These are the activations of a small neural network, seen along a few directions. Each row is one input.
In each table, some parts of the input vary, and every possible input appears once, in random order.
Descriptions start from the smaller parts, as in this example, which fits no table here: one of 2 separate values, together with either a single point or one of 9 places along a line or (one of 4 places along a line, together with one of 8 places around a ring).
Shared parts are said once, and a part with two or three values counts as separate values.

Other details of the inputs shift rows strongly along two fixed directions, in all tables alike. That doesn't count.

A family of inputs:
r1: [ -5   6  -5 -10  -9   5  12 -16  24  -8  -5  11  17  -7 -13]
r2: [-12  -4   5 -21   3   2  10 -21  17 -11 -10   6   7 -13 -15]
r3: [ 11  -5  11  22 -12 -23   1   1 -24  15 -30 -19 -24   9   5]
r4: [  4  -1   9  30 -14  -5  11   5 -24  13 -31   0   0  19   5]
r5: [ 13   0  21  28 -12  -9   4   8 -25   7 -29  -4  -2  27  16]
r6: [ 14   2   8 -15  -1  11  12 -13  29  -5   3   1  21   9 -23]
r7: [ -6   0  -8 -10  19  17 -20  20 -11 -10  42  10  -9 -11  19]
r8: [  1  -9   7 -12  11  20  15  -5  15  -7   3  10  29  16 -17]
r9: [  5   8   4 -17  -9   9  15 -12  20 -18  -2   6   7  -9 -10]
r10: [ -5  10 -23  -7   8   8 -18  14   0  -2  42   5 -17 -21   5]
r11: [-18  -2   2  -6   2  14  18 -10  14 -10  -7  18  25  -4  -9]
r12: [ -9   0 -11 -20  19  -1 -26   8  -6  -6  38  -4 -21 -19  11]
r13: [  8   9 -13 -16   8   6 -22  14   3 -10  38   1 -16 -13  14]
r14: [  0 -12  11 -19   9   3   5 -13  20   0   0  -7  10   6 -22]
r15: [  9   6   0  29 -19 -17   6  -2  -5  20 -27 -10   7   8   1]
r16: [-18  -7  -2 -14   4  -2   8 -20  17  -7  -9   5  10 -11 -13]
r17: [ -3  -3   0  34  -9  -9  10   6 -17  16 -30  -5  13  14   5]
r18: [-18  -9  -5 -13   3  -2  10 -22  20  -4 -14   2  15  -9 -12]
r19: [  8  -1 -18  35   3  -7 -26  45 -52  23  23  -8 -39   5  32]
r20: [ 26  11  18  19 -22 -18   4  -4  -9   8 -30 -12  -5  20   8]
r21: [ -6  -2 -11 -17  19  -2 -29  15  -6  -6  35  -7 -28 -15  14]
Each input here is: one of 3 separate values, together with either a single point or one of 6 places along a line.
Q: The inputs of r19 and r3 match in every part but the choice among 3 separate values. If r17 is changed in the same way as r19 into r3, which row does it become?
A: r18
Q: Which other rows does r1 become when the choice among 3 separate values takes its other values? List them by row number.
A: r11, r16

A family of inputs:
r22: [-18  -5   1 -16   4  13  15 -14  20 -13  -3  14  24  -8 -12]
r23: [ -4   0   5 -10  -2  20  22 -10  23 -12  -4  19  31   4 -14]
r24: [ 25   2  12  16 -15 -26  -4  -1 -10  14 -23 -24 -19  14   4]
r25: [-13  -4   1 -14   2  23  23 -13  26 -13  -8  17  36  -4 -18]
r26: [-17  -1 -26 -10  17   2 -23  17  -6   1  46   1 -22 -23  10]
r27: [-11   0 -23 -14  18   5 -22  13  -2   2  46   1 -17 -20   3]
r28: [  2   1  -6  12  -3 -24 -18   6 -15  14   1 -17 -28  -5  12]
r29: [-12   3 -22 -12  21  17 -23  27  -8  -6  58   9 -15 -15  15]
r30: [-15  -1   5 -17  -1  24  23 -17  20 -20 -12  23  34  -3 -15]
r31: [ -6  -1   8 -31   0   1  11 -31  34 -17 -10  -2  10 -12 -19]
r32: [  9  -2  10  28 -12 -12  10  -2 -14  17 -32 -10   7  20  -1]
r33: [ -2   2 -10  15   3  -4 -11  17 -21   9   8  -1 -11   1  15]
r34: [ 17   1  15  39 -17  -7  10  11 -23  14 -33  -5   5  29  11]
r35: [-14   0 -33  21  16   2 -27  35 -28  16  43   5 -20  -8  20]
r36: [ -2   0  16 -34   0  16  14 -22  28 -25  -8  11  21  -6 -15]
r37: [ 18   0  17  31 -17 -23   5  -1 -22  16 -39 -15 -15  20   6]
r38: [ -2   4 -20 -15  18   5 -24  18   0  -1  52   2 -20 -15   6]
r39: [ 21   2  17  23 -17 -30  -1  -5 -17  14 -40 -23 -21  13   8]
r40: [  3   3  20 -37  -4   7  13 -33  34 -28 -13   5  13  -8 -19]
r41: [ 19  -2  13  27 -11 -10   7   6 -17  17 -28  -9   5  26   2]
Q: The inputs of r28 and r22 match in every part but one. If r24 is changed in the same way as r28 into r22, which row does it become?
A: r41
Q: What do these inputs look like to the network?
A: one of 4 places along a line, together with one of 5 places around a ring
Q: Start at r35 and move only the place on the ring of 5, one step at a time. The first step leads to r25. Which rows follow, in order?
A: r23, r34, r30
Q: Which other rows does r34 become when the place on the line of 4 takes its other values? List them by row number.
A: r29, r36, r40
Q: Start at r30 and move only the place on the line of 4, one step at a time. The first step leads to r33. Which rows follow, in order?
A: r37, r39
